These are the activations of a small neural network, seen along a few directions. Each row is one input.
Each table varies a few parts of the input and shows all the possible inputs, shuffled.
Descriptions start from the smaller parts, as in this example, which fits no table here: one of 6 places along a line, together with either a single point or one of 9 places around a ring or (one of 3 separate values, together with one of 5 places around a ring).
Shared parts are said once, and a part with two or three values counts as separate values.

Other details of the inputs shift rows strongly along two fixed directions, in all tables alike. That doesn't count.

A family of inputs:
r1: [ -6  41   7   9 -43  -8 -30   1  35  -6  -3  31 -40 -15]
r2: [ -9 -26  -5  18  -9 -30  12 -48  -1 -10 -41  11 -27  -2]
r3: [ -2  19  -9   9  -7  -2 -12   9  21 -10 -10   9 -18  25]
r4: [-11  33  -3   2  -7   0  -9  24  18  -1  -5  20   0   7]
r5: [ 12 -13 -11 -21   0  15   6   8 -20  28  34  -8  44  10]
r6: [-3  9 -1 -8 -2  5 -7 20  3  0  8  7 26 17]
r7: [ -3  27  11  -1 -34   6 -17  10  24   3  15  24 -19 -15]
r8: [ -5   2  15 -16  -9   8   0  23   6   2  25   1  21 -20]
r9: [ -8  27  24  -4 -14  12 -24  17  18  -9   7  -1  -9  -4]
r10: [  4  52 -12  -4 -28  -1 -18  11  23   4  -5  32 -18   3]
r11: [ -6  -3  13   0   4  12   4  -3  -4  -5  18 -15  -5   0]
r12: [ -7   0   2 -14  13   9  -1  23  -8   8  21  -3  37  15]
r13: [ 10 -26 -10  -6  13 -20  20 -10 -30   4  -5  -8  25   7]
r14: [-10   1  -2  -8  17  11   4  22  -6  15  18  -6  36   6]
r15: [-10  20  17   7 -13   7  -7   4  14 -11   4  -3 -28   6]
r16: [  2 -31 -13 -11  42  27  20  14 -29  18  25 -34  34  11]
r17: [  1   3  -3 -17  24  28   3  34  -8   4  24 -10  14  12]
r18: [  8 -20 -25  10  10  -6   9 -22 -15 -13 -22  -8 -18  25]
r19: [ -4  28  19  -2 -15  19 -20  17  23 -17   9   6  -7 -15]
r20: [  8   9  10 -19  20  21   1  51 -17  23  32 -14  44  -7]
r21: [  2  32  15   2 -27 -16 -23   5  26 -15 -13  10 -31  -8]
r22: [-10  -3  14   9  -2   7   1  -6  10   0   9  -2  -9   2]
r23: [ 11 -28 -10  11   4 -29  12 -52  -7 -18 -32   0 -18 -21]
r24: [ 10 -19  -5  13  -5 -37   3 -48  -1 -17 -35   0 -31 -14]
r25: [  7   3 -14 -12 -11   1  -5  -1  -6  19  14   5  17   9]
r26: [ -4  12  13   4 -10  17  -2   9  13 -14  13  -1 -22  -5]
r27: [ 10  -6 -39  16  -8 -32   9 -54  -3   8 -37  11 -23   2]
r28: [  7 -43  -5   3   2 -18  18 -55 -23  15 -12   3  -7  -5]
r29: [  2 -20  -5  -9  26  20   1  15 -29  11  10 -23  31   7]
r30: [  3  17 -16  -7 -15  -5  -9  -4   4  15   6   8   5   6]
r31: [  4   8 -12   9  -2   1  -5   4  14  -8 -11   7  -8  26]
r32: [ -8  24  12  -1 -32 -18 -16  10  25  -9  -3  13 -22 -11]
r33: [-12  23  16  14 -23   1 -10   1  28 -10  -9  11 -31   7]
r34: [ 10  32   8  -4  -9  -2 -22  39   4   2   3   0   2   6]
r35: [  5 -32   3  -4  -4 -21  17 -30  -8   0 -18  -2  -1  -8]
r36: [ -6   7  20 -11   5  22 -12  16   5  -2  27 -16  15 -14]
r37: [  4 -37 -20  -2  33   5  20 -13 -32   4   3 -28  12  17]
r38: [ -5  -8  18 -15  -9   9  -5   5  -5  23  30   2  12  -7]
r39: [ -3  -9  19  -7   6  17  11  -3  -8   0  16 -19   0   8]
r40: [ -7  37  -8   8  -5   8 -22  27  14  -4 -19   6 -20  -2]
r41: [  6  19  20  -3 -20 -10 -17   4  19  -9 -11   8 -17  -7]
r42: [-15   3  16  -3  -5   8  -3  11   9   2  20   1  11 -10]
r43: [  2  27  14   0 -21  -7 -23   9  25 -12   0   6 -17 -17]
r44: [  6  -2   2 -18  10  -1  10  27 -17  13  23 -11  39   4]
r45: [ -2  10 -11  -2  12  14  -3  22   3  -1   2  -4  -9  11]
r46: [  1  41 -16  -2 -24  -5 -14   3  18   8  -6  24 -15   1]
r47: [  9 -33 -18   5  23   7   8 -15 -32   2 -18 -17  14   9]
r48: [ -7 -22  -2   9   0  -8  15 -27   0  -6 -11   8  -6 -12]
r49: [-6 -8 17  0  8 22  6 11  5  1 27 -2 10 -6]
r50: [  1 -21   1   5   9   0   6 -32  -8 -16 -11  -7  -3 -18]
r51: [  8 -17 -28  13   7 -38  23 -38 -18  -6 -42   8 -10  -2]
r52: [ 0 18 -5  0  9 14 -4 28 17 -6  5 17 -5 14]
r53: [  1 -20 -10  -8  36  19  18  15 -10  14  17  -9  27  12]
r54: [  1  24  -2 -12  -3  -1   3  26   0  -1   4  15  11   0]
r55: [ -7  44   8  10 -44 -10 -34   0  36  -3   0  28 -41 -13]
r56: [ 19 -15   3 -10  19   9   6  23 -30  14  16 -16  39   6]
r57: [  8  20   5  -8   7   8  -8  41  -5  15  12 -12  21  -4]
r58: [  5 -28  -9 -14  32  22  14  11 -31   9  25 -29  27  21]
r59: [ -9  19  13  16 -14   8  -9   5  26  -9   7   7 -21  -2]
r60: [ -4  29  -3   1   0  18 -18  34   7  -2  -7   6  -7   0]
r61: [ 12 -18  -7  12  -5 -26   8 -43   3 -21 -34   8 -26 -20]
r62: [-15   7  16  -2 -12   4  -8  11  16   1  12   6   4  -6]
r63: [  3 -25 -19   9  23  -7  12 -18  -6   3 -10  -8   2  18]
r64: [ -8  20  12   2 -30  -5 -23  -3  17   9  11  19 -20  -8]
r65: [  3   3   0 -15  12   4   9  30 -13  17  21 -12  40  -1]
r66: [  0 -23 -10  26   4 -18  14 -54  -6 -21 -26  -8 -39  -3]
r67: [ -1 -18 -10  23   2 -16  12 -48  -2 -24 -29  -2 -42  -6]
r68: [ -4  -8  14 -11 -11 -10   0   5   1   3   6   0   4  -8]
r69: [  9  21   4  -1   2  -3 -10  29  -5   8   3  -7   9   0]
r70: [-13  23  14   2 -22   7 -10  14  28 -10   2  23 -13 -11]
r71: [  5 -42   6  -1  22   1  18 -41 -26  -2 -10 -21   9  -4]
r72: [  4 -38  -6  24   8  -7  26 -47  -6 -13 -22   2 -21  -6]
r73: [  1 -23   0  23  -4 -18  18 -49   4 -11 -38   4 -35   9]
r74: [ -4 -42  -5  13   0 -25  24 -56 -11  -4 -40   3 -14  -1]
r75: [ -9  33  17   7 -22  -1 -29   6  25 -17  -6   5 -28  -8]
r76: [ -5  30   8   0 -36 -10 -15  12  33 -18  -8  24 -26 -18]
r77: [ -1 -25 -12  -9  31   2  24  -9 -24   7   3   1  31   5]
r78: [ 13  -7 -12   5  14 -13  12  -4 -19   1 -18  -1   4  -4]
r79: [ -3  -6  14 -13  -4   4   3  18   3   7  24  -6  20 -17]
r80: [  6 -42 -30  19  30 -15  24 -36 -14   3 -25 -10  -3  15]
r81: [  0 -13   1 -13  30  25   2  29 -26  19  23 -28  40   4]
r82: [ 12  -7   0 -15   4   2   8  21 -21   7  16  -3  40  10]
r83: [  0 -21  -2 -15  39  32   7  29 -30  26  24 -33  49  -3]
r84: [ -3  -8 -16   7   8 -21   5 -20  -5  -4 -19   6   3  13]
Each input here is: one of 2 separate values, together with one of 6 places along a line, together with either a single point or one of 6 places around a ring.
Changing only the place on the line of 6 turns r74 into r48. The same change can be made to r39. Which row results? -> r67
Changing only the place on the line of 6 turns r72 into r33. The same change can be made to r52. Which row results? -> r3
Changing only the place on the line of 6 turns r6 into r4. The same change can be made to r41. Which row results? -> r23
List by row number the other rows that have the place on the line of 6 and the choice among 2 separate values in common with r21. -> r2, r9, r15, r33, r38, r68
Which other rows does r22 become when the choice among 2 separate values takes its other values? List them by row number. -> r63
List by row number the other rows that have the place on the line of 6 and the choice among 2 separate values in common with r5. -> r6, r18, r31, r47, r56, r82
Which other rows does r78 become when the place on the ring of 6 takes its other values? List them by row number. -> r17, r52, r54, r60, r77
Start at r7 and move only the place on the line of 6, one step at a time. The first step leads to r1. Which rows follow, in order? -> r55, r64, r38, r28
Which other rows does r10 become when the place on the line of 6 takes its other values? List them by row number. -> r5, r25, r27, r30, r46

A family of inputs:
r85: [  4 -25 -26  20 -14 -40  17 -61  -2  -4 -37  23 -28   5]
r86: [ -3  53  -9  -2 -23   6 -27  36  27  -1  -4  22 -20  21]
r87: [ 11   1  -7  18 -29 -40  -8 -52  10 -14 -43  13 -44 -10]
r88: [  4 -27  14  -5  17  17   6  -8 -18   0  23 -26   9  -2]
r89: [ -1  26   6 -17   6  29 -14  57   0  15  28  -4  34   0]
r90: [  9   0 -26   6   9  -6   6 -10  -9   1 -17  10   0  11]
r91: [ -6 -41  18  -7  37  21  32   4 -24  -3  19 -25  37  -4]
r92: [ -2  11   1   6 -27 -19 -10 -18  14   1 -15  17 -17   1]
r93: [-13  24  15   0 -13  21 -20  21  22  -2  17   3  -8  13]
r94: [ -2   6  -6   8 -17 -23  -3 -23  10  -8 -24  17 -20 -15]
r95: [ 15 -56 -11   1  16 -25  30 -58 -38   3 -16 -15   8 -24]
r96: [ 18 -53 -25  12  36 -24  27 -46 -42   2 -32 -22   2  -9]
r97: [  2 -59 -13   2  31   9  38 -36 -27  10   7 -15  14  13]
r98: [ -2   5   0 -12  12  14  -2  29 -12  18  20 -15  29  17]
r99: [ -8  -8  13 -19  21  42  12  34  -4  19  57 -16  42   5]
r100: [ -4  15  15   4  -5  11 -10   6  11 -10   2  -5 -23 -11]
r101: [  5  43  -9  13 -26 -19 -31   9  19 -15 -30   8 -42   5]
r102: [ -1  46   0  14 -21 -22 -25  28  32 -31 -40  20 -33   7]
r103: [ -6   1  31 -23   1  12   2  39   1   5  32  -1  40 -13]
r104: [ -5   0   8 -18   6  17   5  21  -2  20  42   4  36  -5]
r105: [-15  37  13   0 -14  19 -25  28  32  -7  10   8 -16  -5]
Changing only one part turns r100 into r95. The same change can be made to r97. Which row results? -> r85
Describe the family of inputs behind these rows. -> one of 3 separate values, together with either a single point or one of 6 places around a ring
Which other rows does r98 become when the choice among 3 separate values takes its other values? List them by row number. -> r92, r93
Which other rows does r98 become when the place on the ring of 6 takes its other values? List them by row number. -> r86, r89, r90, r96, r101
